Each row has a name. After each piece below comes the name of the row it's from, unless a question asks for something else. Each question is about the rows just above it. Places in a row count from 1.

pob: [174  82 162 178  87 166  90 138 171 177  96 141  85]
mopo: [136  91  84 163  77 167 103 100 156 133 130 125 160]
pag: [160 138 164 164 152  99 152 152 156 170 118 171 148]
litiz: [174 141 170 148 129  87 170  86 117 127 142 126  86]
dugi: [119 177 104 124 105 149 158 159 179 114 117 161 160]
Moze: [119 153  83 135  87 103 139 179 156  91 167 130 138]
samep: [150 161 156 175 102 127 174 141 170 149 129  87 128]
rufed: [108  90 175 121 153 101 132 129 112 168 149 150 138]
pako: [101  97  85  99 101 114 133  99 130  84 125 137 169]
Rugog: [171 167 117  82 166 142 156 140 169 168 155 151 152]
gadeg: [139 101 143  87 109 130  78 108 136 146 162  83 161]
key -> tag
[140] -> Z863
[100] -> Z148
[142] -> Z688
[141] -> Z530
[170] -> Z40
[101] -> Z100
Look up the entry of litiz at place 2 in the table: => Z530
Where do [171 167 117  82 166 142 156 140 169 168 155 151 152] appear? => Rugog
Which row holds this, read backwards? [ 87 129 149 170 141 174] => samep
[174 141 170 148 129  87 170  86 117 127 142 126  86] is in which row? => litiz

daf: [ 92 156 141 132 106  88 144  88 152 133 151 130 148 132 131]
getef: [ 87 114 140 132 101  85 128  86 109 171 111 165 131 162 136]
dovap: [116 115 107 140 121 114 125 116 113 143 115 142 124 139 130]
tags:
[132] -> Z453
[131] -> Z777
[152] -> Z145
[113] -> Z314
[153] -> Z903
Look up the entry of daf at place 9 in the table: => Z145
Where do [116 115 107 140 121 114 125 116 113 143 115 142 124 139 130] appear? => dovap
Go on from [141 132] to the end of its row. => [106  88 144  88 152 133 151 130 148 132 131]
Which row holds [111 171 109  86 128  85 101 132 140 114  87] read backwards? => getef
Which row holds this, read backwards? [ 88 144  88 106 132 141] => daf

duzef: [126 142 130 127 112 114 120 147 101  97 137 125 157  98 150 118 154 165
 150 164 117 120 139 116 130 139 121 139 126 125 107 131 151 121 122 152]
Sabi: [126 109 152 130 129 142 123 125 167 102 123 141 131 102 167 148 105 119
 125 143 155 136 125 126 130 125 134 110 165 115 135 150 152 136 120 120]
Rinup: [126 134 112 163 125 111 105 132 124  97 130 129 154 113 170 131 118 110
 153 144 149 127 141 125 128 141 153 108 132 146 121 147 129 100 103 126]
sezo: [126 132 131 142 128 130 167 138 126 157 117 159 120  96 123 133 103 143
 136 117 117 150 134 107 122 134 144 143 129 110 174 130 144 117 107 142]
banif: [126 134 112 163 125 111 105 132 124  97 130 129 154 113 170 131 118 110
 153 144 149 127 141 125 150 141 153 108 132 146 121 129 129 100 103 126]
Vin: [ 88 100 132 134 135 130 167 138 126 157 117 159 120  96 123 134 103 143
 136 117 117 150 134 107 122 134 144 143 129 110 127 116 140 140 128  88]
Taput: [126 132 133 128 127  84 105 146  88 127  97  96 156 121 115 125 146 140
 117 112 148 145 129 139 119 129 135 116 140 133 121  94 121 138 121 118]
Kes: [126 138 124 134 130 123 117 141 119 173 136 139 153 104 113 161 157 161
 137 133 135 123 132  88 100 132 132 135 144 111 124 120 126 139 113 144]
After [134 103 143], its row goes on with => [136 117 117 150 134 107 122 134 144 143 129 110 127 116 140 140 128  88]
Which row holds this, read backwards? [135 132 132 100  88] => Kes
Table of tags by key:
[127] -> Z428
[119] -> Z718
[118] -> Z867
[120] -> Z236
[121] -> Z856
The tag of duzef, keyed by place 22: => Z236

tidi: [149 135 112 150 125 137 124 156 128 148 111 109 159 109]
Fov: [147 133 112 156 128 140 113 164 128 144 126  98 167 113]
Zolok: [137 130 120 154 132 138 106 162 121 144 142  98 171 115]
Kemo: [144 134 118 153 131 141 106 163 121 142 138 100 174 115]
lapum: [150 136 113 150 120 137 125 159 130 146 114 107 161 109]
diza: [145 132 115 157 126 140 114 169 125 146 130  99 172 113]
gik: [145 135 112 153 122 143 118 167 128 149 116 101 168 109]
lom: [137 130 120 156 132 138 106 160 121 142 146 101 170 121]
rati: [150 139 116 150 120 138 127 156 130 142 111 113 159 111]
key -> tag
[131] -> Z677
[149] -> Z18
[125] -> Z14
Join tidi by its entry at place 5: => Z14
The rest of the row after [142 111]: => [113 159 111]

bodi: [116 127 135 139 134 129 116 132 127 121 122 125 135 132 130 114 129 129
 129 128 133 124 129 117 128 129 136 130 128 135 121]
lotu: [118 130 127 125 129 130 143 128 128 136 134 132 133 137 131 129 135 125
 123 131 137 126 133 129 118 129 135 127 125 130 132]
liv: [128 119 123 131 131 135 125 129 120 132 126 138 130 130 136 127 128 131
 127 130 127 127 125 113 127 140 120 127 124 137 143]
boki: [124 129 131 128 125 130 130 123 132 134 132 131 130 105 130 104 127 121
 128 127 123 123 124 138 129 131 125 128 129 126 131]
nad: [136 131 129 123  84 123 128 129 131 131 128 126 118 136 125 128 124 130
 123 125 126 122 122 130 132 136 140 122 127 133 134]
Rit: [118 130 127 125 129 130 143 128 128 136 134 132 133 137 131 129 135 125
 123 131 137 126 133 137 127 128 127 130 129 124 138]
tolis: [121 128 124 122 133 119 138 132 132 109 137 124 123 132 120 126 131 121
 124 131 129 127 133 124 130 125 129 131 128 135 132]
kavi: [121 128 124 122 133 130 138 132 132 109 137 124 123 132 120 126 131 121
 124 131 129 127 133 124 130 125 129 131 128 135 132]
komo: [135 120 136 139 130 134 122 131 126 121 122 134 136 122 129 122 125 130
 133 128 123 149 134 128 123 132 129 140 128 135 126]
popov: [128 121 129 130 134 135 123 136 129 119 126 128 127 141 119 113 128 124
 121 122 126 120  95 116 134 138 143 125 128 137 123]
fizo: [134 124 128 130 127 136 130 134 127 129 124 137 133 127 127 129 133 136
 120 127 131 126 127 123 127 134 136 123 128 133 127]
[116 127 135 139 134 129 116 132 127 121 122 125 135 132 130 114 129 129
 129 128 133 124 129 117 128 129 136 130 128 135 121] => bodi
Where do [121 128 124 122 133 119 138 132 132 109 137 124 123 132 120 126 131 121
 124 131 129 127 133 124 130 125 129 131 128 135 132] appear? => tolis

maz: [ 90 108 151 151 155 158 142 142 163 112 160 129 133 124 135 155 132 155
 131 132 153 168 100 156 155 159  89 117 160 113 148  99 154  94  95 125
 163  99 118]
nepun: [109 131 143 137 141 151 145 162 150 148 172 145 144 122 113 147 120 148
 110 142 142 142 115 144 143 141 115 114 138 122 143 113 104 109 121 131
 143 125 151]
zate: [109 131 143 137 141 151 145 140 150 148 151 145 144 146 113 147 120 148
 110 142 142 142 115 144 143 141 115 114 138 122 143 113 104 109 121 141
 143 125 151]
Zudot: [ 90 108 151 151 155 158 142 142 163 148 160 145 133 124 135 155 132 155
 131 132 153 168 100 156 155 159  89 117 160 113 148  99 154  94  95 125
 163 125 118]
[ 90 108 151 151 155 158 142 142 163 148 160 145 133 124 135 155 132 155
 131 132 153 168 100 156 155 159  89 117 160 113 148  99 154  94  95 125
 163 125 118] => Zudot
Where do [ 90 108 151 151 155 158 142 142 163 112 160 129 133 124 135 155 132 155
 131 132 153 168 100 156 155 159  89 117 160 113 148  99 154  94  95 125
 163  99 118] appear? => maz
After [163 112], its row goes on with => [160 129 133 124 135 155 132 155 131 132 153 168 100 156 155 159  89 117
 160 113 148  99 154  94  95 125 163  99 118]
Which row holds this, read backwards? [112 163 142] => maz
Where do [109 131 143 137 141 151 145 140 150 148 151 145 144 146 113 147 120 148
 110 142 142 142 115 144 143 141 115 114 138 122 143 113 104 109 121 141
 143 125 151] appear? => zate

bikib: [135 140 137 135 135]
bazen: [116 115 115 125 115]
Lape: [149 159 152 142 150]
Niva: [129 132 131 133 130]
Ziled: [155 167 160 146 157]
pizo: [125 127 125 129 126]
Zake: [116 117 117 128 121]
Sodu: [135 139 137 135 124]
taba: [113 111 111 123 111]
pul: [113 112 112 123 113]
gaf: [113 111 121 128 121]
gili: [116 116 117 126 116]
Go on from [135 140 137 135] to the end of its row. => [135]
key -> tag
[135] -> Z731
[115] -> Z821
[116] -> Z899
[140] -> Z85
[141] -> Z946
Look up the entry of bikib at place 2 in the table: => Z85
Go on from [112 112] to the end of its row. => [123 113]
After [116 116 117], its row goes on with => [126 116]
Which row holds [126 129 125] read backwards? => pizo
[125 127 125 129 126] => pizo
Go on from [113 112] to the end of its row. => [112 123 113]

memiv: [164 121 138 164 167 101 163 166 168  91 116 162 111 150  95 134  89  90
 137 172 113]
Gifi: [166 118 138 168 168 101 165 169 173  91 116 165 110 152  94 131  88  87
 142 175 119]
gipi: [ 95 130 122  92  89 154  95  91  88 165 137  93 145 108 160 112 165 169
 122  84 143]
The rest of the row after [121 138 164]: => [167 101 163 166 168  91 116 162 111 150  95 134  89  90 137 172 113]
The rest of the row after [ 95 130]: => [122  92  89 154  95  91  88 165 137  93 145 108 160 112 165 169 122  84
 143]

Sep: [123 135 122 122 137 129 122 129 122 127 122 133 128 128 122 123 122 137
 124 139 126 133 126 122 124 130 124 123 123 125 123 137 127 128 153 122
 125 128 123 149 122 123 122 124 126 133 124 134 124 123 123 123 123 137
 123]
nedeg: [128 127 122 123 144 132 122 133 122 129 122 139 130 131 123 123 122 144
 125 147 128 139 127 122 124 134 124 123 122 126 123 144 129 131 168 122
 126 130 123 162 122 123 122 125 127 138 124 139 125 123 123 124 123 145
 124]
tes: [123 139 122 123 140 130 122 130 122 128 122 136 128 128 122 123 122 138
 124 142 127 134 127 122 124 132 123 123 122 126 123 140 127 129 158 122
 125 129 123 154 122 123 122 125 125 134 124 135 125 123 123 124 123 140
 124]
dogas: [126 136 124 123 137 131 124 131 124 130 124 134 130 130 124 127 125 134
 128 137 130 133 130 125 127 132 127 123 126 129 123 136 129 131 143 125
 129 131 127 141 125 127 124 122 128 133 128 134 129 123 123 127 127 136
 123]
lof: [123 136 122 122 138 129 122 131 122 127 122 134 127 129 122 124 122 138
 124 140 127 134 126 122 124 131 124 123 123 125 123 137 128 128 154 122
 126 129 123 150 122 123 122 124 125 132 124 133 125 123 123 123 123 138
 123]
Bavo: [123 141 122 123 143 131 122 131 123 129 122 138 129 129 123 123 122 141
 125 145 127 136 128 122 124 133 123 123 122 126 123 143 128 130 164 122
 126 130 123 159 122 123 122 125 126 137 124 138 125 123 123 124 123 143
 124]
Dadat: [127 136 125 128 135 129 125 133 127 130 128 134 127 133 130 132 128 132
 128 134 135 132 130 128 128 133 129 126 131 129 129 130 132 130 133 130
 133 133 128 134 128 131 130 126 129 127 128 130 133 128 126 130 130 130
 129]
der: [123 144 123 123 147 133 122 133 123 129 122 140 130 130 123 123 122 144
 125 149 128 139 128 122 124 135 123 124 122 126 124 146 128 131 171 122
 126 131 123 165 122 123 123 126 126 139 124 140 125 124 124 124 123 146
 125]
Linu: [127 136 125 126 136 130 125 133 126 130 127 134 129 132 128 130 127 133
 129 135 133 133 131 127 128 133 129 125 129 130 127 133 131 131 137 128
 132 133 128 137 128 129 128 124 129 130 129 132 131 126 125 129 129 133
 126]
zuga: [127 131 126 127 131 129 126 129 126 129 128 130 128 128 127 129 127 129
 128 130 130 129 130 128 127 130 128 126 128 129 127 130 128 129 131 127
 129 130 128 131 128 129 127 126 128 129 129 129 129 127 126 129 129 129
 126]
zufi: [130 129 129 129 130 130 129 131 129 130 128 130 129 131 129 129 129 131
 129 130 130 131 129 128 130 130 129 129 130 129 129 129 131 129 131 130
 130 130 129 131 129 129 130 129 130 129 129 130 129 128 129 129 128 130
 129]
The rest of the row after [124 140 125]: => [124 124 124 123 146 125]
[123 139 122 123 140 130 122 130 122 128 122 136 128 128 122 123 122 138
 124 142 127 134 127 122 124 132 123 123 122 126 123 140 127 129 158 122
 125 129 123 154 122 123 122 125 125 134 124 135 125 123 123 124 123 140
 124] => tes
Table of tags by key:
[132] -> Z883
[138] -> Z949
[126] -> Z211
[134] -> Z73
[130] -> Z557
Join Sep by its entry at place 48: => Z73
Which row holds [123 141 122 123 143 131 122 131 123 129 122 138 129 129 123 123 122 141
 125 145 127 136 128 122 124 133 123 123 122 126 123 143 128 130 164 122
 126 130 123 159 122 123 122 125 126 137 124 138 125 123 123 124 123 143
 124]? => Bavo

Zuv: [126 118 130 126 119 124 131 126 131]
vovel: [169  96 109 133 107 100 133 129 127]
tas: [ 78 149 140 131 144 152 131 133 123]
Zos: [ 91 156 133 122 140 151 124 129 157]
Gofu: [143 123 122 131 123 112 119 130 125]
Rez: [102 144 139 132 143 144 131 130 122]
sudu: [124 145 135 115 136 149 142 123 152]
rud: [158 127 126 124 127 129 130 127 136]
Ler: [117 137 131 115 132 140 132 126 131]
Tif: [131 129 136 118 130 156 140 126 133]
zeri: [148 134 122 130 132 140 124 121 131]
After [136 118], its row goes on with => [130 156 140 126 133]
tags:
[131] -> Z343
[132] -> Z405
[117] -> Z998
[140] -> Z783
The tag of Ler, keyed by place 5: => Z405
[ 91 156 133 122 140 151 124 129 157] => Zos
[117 137 131 115 132 140 132 126 131] => Ler

sug: [135 144 133 123 144 121 139 142 138 125 123 136 103 110 121 117]
nuvid: [115 132 118 138 128 130  89 114 118 138 128 130 103 114 132 122]
Migi: [113 142 125 143 145 128 114 132 118 137 128 103 130 114 132 122]
tags:
[121] -> Z924
[133] -> Z521
[128] -> Z520
[123] -> Z933
Join sug by its entry at place 11: => Z933
Go on from [144 121] to the end of its row. => [139 142 138 125 123 136 103 110 121 117]
[114 130 103 128 137 118 132 114] is which row, read backwards? => Migi
After [137 128 103], its row goes on with => [130 114 132 122]
[113 142 125 143 145 128 114 132 118 137 128 103 130 114 132 122] is in which row? => Migi
Which row holds this, read backwards? [103 130 128 138 118] => nuvid
Which row holds [115 132 118 138 128 130  89 114 118 138 128 130 103 114 132 122]? => nuvid

